These are the activations of a small neural network, seen along a few directions. Each row is one input.
Each table varies a few parts of the input and shows all the possible inputs, shuffled.
Descriptions start from the smaller parts, as in this example, which fits no table here: values(3) and (point or line(9) or (line(6) and ring(8))).
Shared parts are said once, and a part with two or three values counts as separate values.

Other details of the inputs shift rows strongly along two fixed directions, in all tables alike. That doesn't count.

A family of inputs:
x1: [ 45   4  10  46 -11   8 -26   1   2   0  29   7  -8  28  23]
x2: [-16   9 -23 -20   0  -7  25   6 -20   7 -13 -38  -3 -23  26]
x3: [-28 -11  -9  14 -20   6 -15   4   3 -13 -29   7  12   9 -27]
x4: [-15  -9   5   1 -13   6  -4  -5   2 -10 -29  15  -6  -1 -24]
x5: [-38   9 -11  -3 -13   3   7  -9  -3  -4 -17 -23  11 -12  17]
x6: [-14  22  -4   8  30   6  19   9  -9  28  13 -25   0 -18   9]
x7: [-29  12 -13 -11  -6  -5  20  -1 -12   8  -2 -30   1 -17  20]
x8: [-12  16  -5  -1  14  -2  23   6 -13  21  17 -26  -4 -15  16]
x9: [ 35  -2  41  66 -22  23 -46 -25  30 -12   6  70  -4  38 -37]
x10: [ -7   4  17  15   9  11   1  -9  11   7 -18  31  -7 -10 -42]
x11: [  7   4 -11 -57  41 -11  17   3  -6  19   8 -20   4  -2  29]
x12: [ -5  15  11 -18  27 -14  -7   9  12  21   8  -5  18  -5 -24]
x13: [  0   5   6  -4  20   7  17   1  -8   7 -10   6  -8 -10  -8]
x14: [-27  45   7 -29  -6 -26  -2  12  30 -11 -12   3   5 -10   4]
x15: [-16  -7 -17  -5   2  -9  23  17 -14  15  13 -18   1 -22 -14]
x16: [ 26  -4 -20 -51  34 -20   9  24 -10  16  14 -43  11 -14  -2]
x17: [-15  24   4  10   3  -3  10 -12   0  12 -18   1  -4 -14  -7]
x18: [-22  -7 -16  -2  -7  -4   9  12  -7   3 -14  -4   3 -13 -29]
x19: [ 22   0  50  88 -43  16 -62 -27  40 -19  -2  80   1  47 -65]
x20: [-10   6  -4  12  21   6  14  14  -7  24  20  -7  12 -20 -25]
x21: [-27  -5  -6 -26   3   1  24   3 -15  -2 -11 -13  -4 -16  12]
x22: [ 45 -34  10  28 -40   2 -24  -4   4 -24  37  21 -15  30  26]
x23: [-12  18  26 -18  26  -2 -11 -13  27  14 -17  31   5   7 -27]
x24: [-16 -21 -31 -39  -4  -3  25  14 -23 -13  -2 -41   6 -18  44]
x25: [ -4  22  -5   3  17  -2  19   0 -10  20  -3 -16  -5 -18   2]
x26: [ 16 -36  -4  36 -55   2 -35   1   5 -33  22  10   9  41  17]
x27: [ 66 -38 -10   4 -22   0  -5  14 -22 -16  65 -12 -18  28  65]
x28: [ 42 -54 -26  -1 -52   1 -18  10 -13 -38  39 -19  -3  29  64]
x29: [-26  10  29  12   3   9   2 -18   8  -3 -21  33  -2   0 -23]
x30: [-28 -11 -10  -8 -12   6  -4  -3  -1 -17 -38  -1   5  -8 -14]
x31: [-26  -6  18  13 -21  10 -10 -15   9 -12 -19  28  -4   8 -23]
x32: [-12   8   3  -3  36  10  20   6 -15  16  10  -4  -3 -13  -1]
x33: [-17   5  20  13   3   7  -2 -13  13   2 -33  33  -6  -9 -44]
x34: [ 43 -21  11  18 -24   3 -17  -5   1 -22  12  17 -12  26  25]
x35: [ 74 -22  18   2 -13  -3 -42 -14  28 -23  15  25  -4  54  18]
x36: [-22 -15 -28 -37   7  -1  20   9 -19 -13 -26 -36   6 -26  27]
x37: [  5  17  10 -33  39  -4  -7 -26  17   2 -34  10   5  15  -9]
x38: [-43   6  15  28 -17   3  -9 -11  11  -3 -20  29  10   5 -47]
x39: [-20  -1   5 -10   2   6  11  -6  -3  -8 -32   4  -3  -9  -4]
x40: [  0  35 -12 -49  -3 -27  -1   3  21 -31 -20 -12  -4  -8   8]
x41: [-22   2 -29 -20  -7  -1  14   2 -14  -3 -22 -39   6 -22  30]
x42: [ -8  -2  -8   9  -1  -5   7   8  -2   9  -8   6   0 -15 -36]
x43: [ -5  11   9   7  37  12  12  -1  -6  13  -9  10  -1 -12 -18]
x44: [-35  30  23  24  -2   3   1 -21  12  10 -18  17   2  -5 -18]
x45: [ 13  -2 -12   9  17   4  12  19  -9  19  16  -6  10 -17 -26]
x46: [-11   8  14  13  21  15   8  -3   1  15   7  18  -2 -10 -27]
x47: [ 47 -28   4  45 -40   1 -28   8   0 -12  53  15  -2  32   7]
x48: [ 97 -29 -35 -28 -13 -22 -19  23 -14   0  89 -53  -7  38 114]
x49: [-17   1   9   1  11   7  16  -3  -1  11   4  11  -8 -16 -22]
x50: [ 20  18 -26 -54  46 -21  11   4  -8  19   0 -45   1 -10  40]
Description of these inputs: values(2) and (point or (line(4) and (point or line(5)))).
Question: Changing only the values(2) part turns x42 into x15. The same change can be made to x16. Which row results?
Answer: x12
Question: Changing only the values(2) part turns x1 into x6. The same change can be made to x9. Which row results?
Answer: x46
Question: Change only the line(4) part in x30. List by row number the other rows that result.
Answer: x3, x36, x41
Question: Change only the values(2) part in x30. List by row number the other rows that result.
Answer: x28
Question: Change only the line(5) part in x15. List by row number the other rows that result.
Answer: x20, x26, x38, x47

A family of inputs:
x51: [ 51 -16  38  77 -45  16 -56 -20  21 -21  35  57  -8  57  -2]
x52: [  8   2   4  -6   9  -3  -2   2   5   3   0   5   1   1 -12]
x53: [-33  18  16  14 -10   4 -11 -17  14  -8 -28  19   4   2 -17]
x54: [  5  -4  -8 -10  15  -2  11  12  -6  10   6  -7   1 -11  -9]
x55: [ -4  -1  -3 -18   0  -4   0  -3   2  -8 -13  -4   1   0   7]
x56: [ -5  23  21  14  13   3 -11 -13  14   9  -6  18   2   7 -15]
x57: [  4   3  -6  -1  17   0  15  10 -10  18  18 -15   0 -11   4]
x58: [ -2  12  11  -5  14  -1  -5  -6  12   3 -12  13   2   1 -19]
x59: [ -5  23  19   7  17   2  -8 -15  13  10  -9  15   1   6  -8]
x60: [-12  23  31  10  12   4 -19 -23  25   0 -28  38   3  11 -34]
x61: [-20  -5  -7  10 -11   6  12   2 -11   0  -4  -7  -2 -13   0]
x62: [ 75 -39 -23   5 -56  -8 -22  10 -13 -34  58 -24 -13  42  92]
x63: [ 14   2 -18 -20  20  -8  20  17 -15  17  24 -32  -1 -13  23]
x64: [-26   1 -15  -7  -1   0  20   7 -12   4  -7 -20   2 -21   2]
x65: [-23   7   2   6 -11   0  -1  -5   3  -5 -14   1   2  -4  -4]
x66: [ -8  -2  -5 -16  -1  -3   0  -1   2  -7 -14  -3   3  -2   0]
x67: [ 14 -17 -19 -15  14  -2  22  20 -19  12  18 -21  -3 -16   6]
x68: [-18   2   4  -5  -2  -1  -5  -6   8  -5 -22   9   5  -2 -19]
x69: [ -4 -20 -28 -23   5  -2  28  20 -24   4   3 -31  -1 -23  10]
x70: [-10 -11 -15 -15   1  -2  13  10  -9  -1  -7 -14   3 -13  -2]
Question: What is each input in this table made of?
Answer: line(4) and line(5)
Question: Changing only the line(5) part turns x56 into x59. The same change can be made to x53. Which row results?
Answer: x62
Question: A walk changes only the line(5) part. It starts at x55 and steps to x66. List the rest of the walk in order.
Answer: x68, x70, x69
Question: Change only the line(4) part in x61. List by row number the other rows that result.
Answer: x51, x67, x69
